A small network was trained on invented records. Each row is its activation on one of them, seen along a few directions.
After each row come some of the record's fields: C, P, D, B.
Not every record has every field; a missing one is written missing.
Other fields move the rows too, some of them a lot.
In the rows, 500 means zero.
Random noise pushes rows far along 16 fixed directions. That doesn't count. These rows show it; they differ only by the noise:
[451 586 353 480 331 346 615 663 419 788 606 324 501 245 128 428 318 598
 608 372 475 489 384 500 689 531 571 600 639 438 419 474 458 470]
[460 634 344 320 536 637 499 496 376 338 666 358 479 489 428 589 505 353
 570 626 474 660 506 534 632 342 461 441 649 564 424 446 642 541]
[568 600 468 495 482 564 525 540 291 651 468 243 527 474 517 456 452 603
 591 488 581 422 514 657 569 582 722 282 696 512 492 403 542 404]
[498 510 596 452 435 333 392 531 307 396 536 506 558 570 518 310 544 719
 526 592 519 383 556 495 371 610 529 425 584 643 337 549 524 424]
[571 442 514 448 369 530 354 359 564 420 318 607 444 601 387 492 617 725
 518 447 427 371 472 696 532 572 631 390 461 490 601 546 357 566]
[400 489 611 416 650 506 676 479 456 684 333 415 665 553 582 522 490 359
 327 522 419 540 476 578 530 391 452 584 645 616 416 592 546 491]
[606 473 666 459 456 466 683 511 622 545 291 377 739 642 683 411 743 619
 645 198 309 223 473 573 386 371 541 641 398 627 389 644 375 587]
[449 431 663 643 365 370 490 454 513 524 563 691 531 605 558 325 464 233
 357 459 257 566 599 421 494 624 364 203 478 501 550 616 499 501]
[291 394 490 522 498 355 507 679 435 603 525 706 559 509 379 438 314 503
 386 486 500 433 430 530 435 549 539 532 504 453 484 503 344 331]
[368 617 761 416 796 483 565 354 605 612 617 513 639 620 612 673 612 754
 559 743 626 161 159 567 266 548 610 587 321 599 520 531 274 248]
[462 493 371 499 514 518 646 640 416 608 266 405 626 543 629 384 386 363
 403 552 508 698 637 548 539 425 536 537 582 567 325 461 552 499]
[658 503 583 543 527 446 457 317 570 543 343 494 440 534 457 495 583 408
 477 463 406 624 624 458 618 525 385 502 544 510 544 472 560 676]
[407 471 593 587 553 355 496 501 545 439 691 636 582 525 544 396 475 524
 430 609 452 384 385 477 378 431 440 609 348 509 453 564 581 423]
[461 495 415 553 569 288 487 550 442 631 290 661 595 532 380 377 347 695
 384 381 601 317 654 438 594 657 414 669 553 474 630 493 420 475]
[513 300 601 650 678 490 556 357 730 475 326 749 523 609 595 741 473 267
 484 518 445 768 353 657 450 256 678 716 341 558 470 469 525 591]
[471 582 486 291 428 470 570 529 423 474 630 384 605 537 448 413 515 460
 635 469 276 501 504 558 638 463 462 485 562 602 374 570 514 595]
[480 560 527 393 527 563 551 339 643 474 593 548 524 630 450 687 544 269
 707 509 296 654 394 585 656 486 573 409 408 529 525 497 379 656]
[309 658 558 673 415 217 555 351 372 698 579 490 708 530 342 332 427 483
 388 557 521 373 478 382 643 824 484 320 659 481 518 721 648 589]

[378 522 483 373 529 495 359 485 334 329 648 464 469 425 243 550 639 598
 441 523 523 358 394 553 472 353 434 574 714 477 449 562 647 524] | C is missing, P is p1, D is d1, B is b3
[519 427 519 440 491 496 667 768 524 626 592 397 571 347 650 286 385 622
 458 411 345 373 444 573 439 289 421 737 359 566 397 509 501 335] | C is missing, P is p2, D is missing, B is b2
[748 504 716 613 547 433 439 365 548 459 593 540 304 470 591 575 481 310
 525 525 480 772 643 239 437 505 327 410 514 610 552 371 552 444] | C is c3, P is p1, D is d1, B is b2
[645 404 755 262 655 565 519 479 514 640 687 463 411 451 551 569 476 460
 637 419 164 505 416 731 582 399 484 520 473 582 575 394 431 434] | C is c1, P is p1, D is d3, B is b3
[525 572 565 837 417 596 592 435 617 348 540 486 450 387 578 747 763 237
 475 276 661 546 434 169 214 294 388 301 596 577 580 640 586 408] | C is c4, P is p1, D is d1, B is b1
[563 504 454 579 487 628 639 660 583 625 452 295 561 492 694 383 484 369
 477 459 490 488 581 480 490 421 465 505 383 365 468 405 512 479] | C is c2, P is p2, D is missing, B is b2
[470 253 586 368 514 427 518 693 350 464 500 586 563 505 500 556 374 590
 618 371 421 537 433 751 431 351 738 633 592 714 341 478 418 360] | C is missing, P is p2, D is missing, B is b1
[557 595 367 464 540 477 642 477 567 771 485 358 486 281 312 611 264 666
 545 517 601 539 393 547 732 449 583 737 539 530 592 415 518 418] | C is c3, P is p2, D is missing, B is b1
[511 468 766 614 551 310 685 388 646 759 457 633 556 513 513 718 453 290
 652 379 403 707 390 379 480 604 576 473 490 649 469 556 295 493] | C is c4, P is p2, D is missing, B is b3
[412 478 480 399 499 459 553 470 481 455 340 566 669 715 582 567 454 543
 621 564 520 554 462 632 529 593 783 507 452 641 381 558 381 576] | C is missing, P is p2, D is missing, B is b1
[556 315 614 598 550 567 420 655 410 510 442 529 470 556 687 461 435 539
 418 430 557 374 494 639 317 500 685 418 496 432 552 402 469 332] | C is c2, P is p1, D is missing, B is b2
[620 525 272 349 517 518 325 490 372 305 383 576 353 507 450 538 410 677
 620 636 635 719 688 522 637 573 577 558 577 604 473 337 526 583] | C is c1, P is p2, D is missing, B is b1
[646 643 631 431 555 536 664 482 334 569 729 266 571 325 695 561 426 748
 649 424 489 331 413 591 494 403 574 426 649 861 568 574 624 186] | C is missing, P is p1, D is d3, B is b3
[537 587 413 715 386 451 518 329 527 732 544 472 275 247 160 674 247 417
 436 592 617 753 309 468 685 503 669 435 642 389 606 442 668 464] | C is c3, P is p2, D is missing, B is b2
[743 374 621 443 726 424 307 546 517 562 343 424 325 507 499 446 610 540
 602 558 529 625 694 460 478 570 391 747 431 359 368 140 409 638] | C is missing, P is p2, D is missing, B is b3
[581 626 609 484 531 485 525 397 612 705 531 213 465 404 386 473 657 586
 541 622 529 454 412 425 523 550 422 634 445 383 410 464 522 601] | C is c2, P is p1, D is d1, B is b2
[432 505 343 530 516 480 522 573 420 437 510 472 582 536 565 430 367 385
 551 609 544 706 553 541 598 512 634 527 507 470 346 460 674 659] | C is c4, P is p2, D is missing, B is b2
[350 527 444 572 522 453 597 472 527 465 499 556 642 524 522 564 506 374
 493 491 534 586 429 429 505 450 503 571 534 550 436 637 607 629] | C is c1, P is p2, D is missing, B is b2
[293 678 432 396 334 455 721 547 469 547 638 478 673 474 556 482 405 584
 626 711 481 619 371 491 433 557 644 311 486 841 277 698 366 277] | C is c4, P is p2, D is missing, B is b3
[492 284 475 373 363 479 367 564 530 593 192 740 373 499 247 509 396 753
 360 343 431 403 521 705 554 581 591 541 555 474 635 506 183 406] | C is c2, P is p2, D is missing, B is b3
[540 486 555 516 439 313 541 445 606 561 323 532 461 440 439 400 532 549
 299 654 507 673 564 294 404 443 271 732 465 624 308 584 510 506] | C is missing, P is p2, D is missing, B is b3
[544 599 503 407 564 428 310 491 412 371 876 591 326 471 367 433 427 522
 558 624 491 435 612 330 530 607 247 398 485 445 625 336 500 376] | C is c3, P is p2, D is missing, B is b3
[469 403 380 523 360 464 462 495 508 583 473 656 408 426 332 459 297 346
 423 451 339 748 584 591 748 553 484 416 558 464 586 518 514 555] | C is c2, P is p2, D is missing, B is b3
[365 530 393 440 413 315 532 538 359 541 553 468 595 397 340 441 324 783
 571 700 612 567 342 678 542 504 761 656 579 667 246 586 626 450] | C is missing, P is p2, D is missing, B is b1
[444 594 303 346 566 467 648 757 391 542 616 414 579 392 499 465 259 650
 551 517 596 431 500 400 529 409 448 764 525 569 434 444 456 324] | C is c3, P is p2, D is missing, B is b2
[486 590 494 577 733 438 556 291 579 475 574 490 573 455 521 614 541 488
 516 680 584 597 470 502 587 384 434 706 484 633 499 534 767 568] | C is missing, P is p2, D is missing, B is b3
[511 498 671 397 622 604 476 532 423 596 519 220 438 416 434 495 697 475
 349 545 534 340 394 466 355 356 360 567 657 358 411 447 577 455] | C is c3, P is p2, D is missing, B is b1
[322 514 419 460 565 495 477 478 401 581 445 589 586 595 507 442 323 533
 347 675 534 458 456 637 624 694 644 442 512 390 574 535 530 556] | C is c4, P is p1, D is d3, B is b2
[412 422 661 580 453 426 433 507 508 625 629 437 459 420 423 310 533 589
 243 631 466 279 319 516 394 545 439 519 431 294 485 573 591 461] | C is missing, P is p2, D is missing, B is b2
[566 523 470 460 478 655 448 552 503 535 525 451 346 408 569 469 515 571
 488 600 530 495 445 568 418 500 536 372 454 440 539 392 415 365] | C is c1, P is p2, D is missing, B is b1
[639 580 522 633 396 670 512 412 774 516 479 372 218 344 416 711 754 400
 570 580 578 675 333 305 297 346 451 432 371 419 469 401 352 444] | C is missing, P is p2, D is missing, B is b2
[532 687 436 631 258 415 515 295 526 417 709 461 596 432 499 355 493 825
 579 586 519 309 425 515 578 646 610 339 410 630 598 734 663 466] | C is c3, P is p1, D is d1, B is b3

Which values does each new row have?
[668 726 598 363 490 564 670 480 462 719 432 193 506 429 549 523 615 689
 587 350 500 241 568 397 478 497 372 386 638 675 592 501 332 259] | C is missing, P is p2, D is missing, B is b3
[453 564 583 101 679 749 586 512 363 497 370 388 531 652 577 748 596 367
 535 444 427 537 568 563 545 444 434 343 776 691 532 509 286 436] | C is c4, P is p2, D is missing, B is b2
[469 527 436 517 625 391 566 476 557 509 393 544 630 568 414 589 584 402
 602 238 529 424 596 384 639 538 385 733 540 453 562 531 489 766] | C is missing, P is p2, D is missing, B is b1
[420 590 410 436 415 393 588 533 560 722 430 426 475 362 372 366 393 537
 399 709 519 706 550 326 624 687 329 603 478 535 394 534 381 507] | C is missing, P is p2, D is missing, B is b2
[567 427 627 313 431 502 299 554 465 724 494 371 205 363 215 446 534 655
 540 723 462 610 374 659 448 674 605 442 499 325 342 264 259 455] | C is missing, P is p1, D is d3, B is b1
[575 354 414 536 421 454 424 489 635 382 401 734 478 567 590 413 325 572
 455 511 436 623 582 580 626 558 541 605 294 505 600 505 481 571] | C is c2, P is p2, D is missing, B is b2
[434 454 468 525 462 454 376 481 545 391 484 571 475 580 402 464 634 453
 517 524 493 495 511 507 473 568 489 490 453 349 437 483 471 663] | C is missing, P is p2, D is missing, B is b3
[366 658 247 303 566 630 472 695 410 529 505 403 453 516 485 424 418 442
 441 797 651 617 654 359 507 603 303 429 483 398 416 299 301 389] | C is missing, P is p2, D is missing, B is b1
[443 318 247 186 495 640 504 793 468 405 278 729 378 480 489 501 306 459
 372 480 383 775 729 633 550 302 348 635 526 645 463 379 233 319] | C is missing, P is p2, D is missing, B is b3
[595 419 384 551 568 423 293 586 452 348 447 611 419 561 419 447 495 624
 568 380 633 412 723 429 539 585 435 631 482 356 602 309 480 612] | C is missing, P is p2, D is missing, B is b2
[343 392 639 635 442 502 471 387 574 545 565 631 492 517 387 605 505 339
 367 501 450 499 276 558 431 510 622 356 495 399 574 622 494 512] | C is c3, P is p1, D is d1, B is b2
[566 493 618 608 687 583 500 370 627 569 176 391 580 712 804 483 687 544
 421 727 701 492 554 489 341 642 554 508 325 444 449 419 415 565] | C is missing, P is p2, D is missing, B is b2
[519 426 481 712 475 408 470 432 484 598 340 526 547 579 409 489 526 305
 534 291 500 561 659 501 636 685 566 416 572 334 571 459 537 743] | C is missing, P is p1, D is d3, B is b3
[531 520 484 471 580 665 439 559 385 578 339 381 369 449 520 510 549 502
 330 575 664 503 622 489 439 514 402 373 673 441 558 364 463 374] | C is missing, P is p2, D is missing, B is b2
[436 507 385 620 641 537 280 333 553 204 573 762 390 564 416 722 570 511
 533 655 711 535 369 503 425 488 601 547 417 377 606 416 584 589] | C is c1, P is p1, D is d3, B is b3
[510 242 699 363 813 475 366 567 311 536 289 468 461 503 571 456 488 498
 223 628 546 561 550 623 406 386 451 815 698 470 325 377 668 532] | C is c3, P is p2, D is missing, B is b1
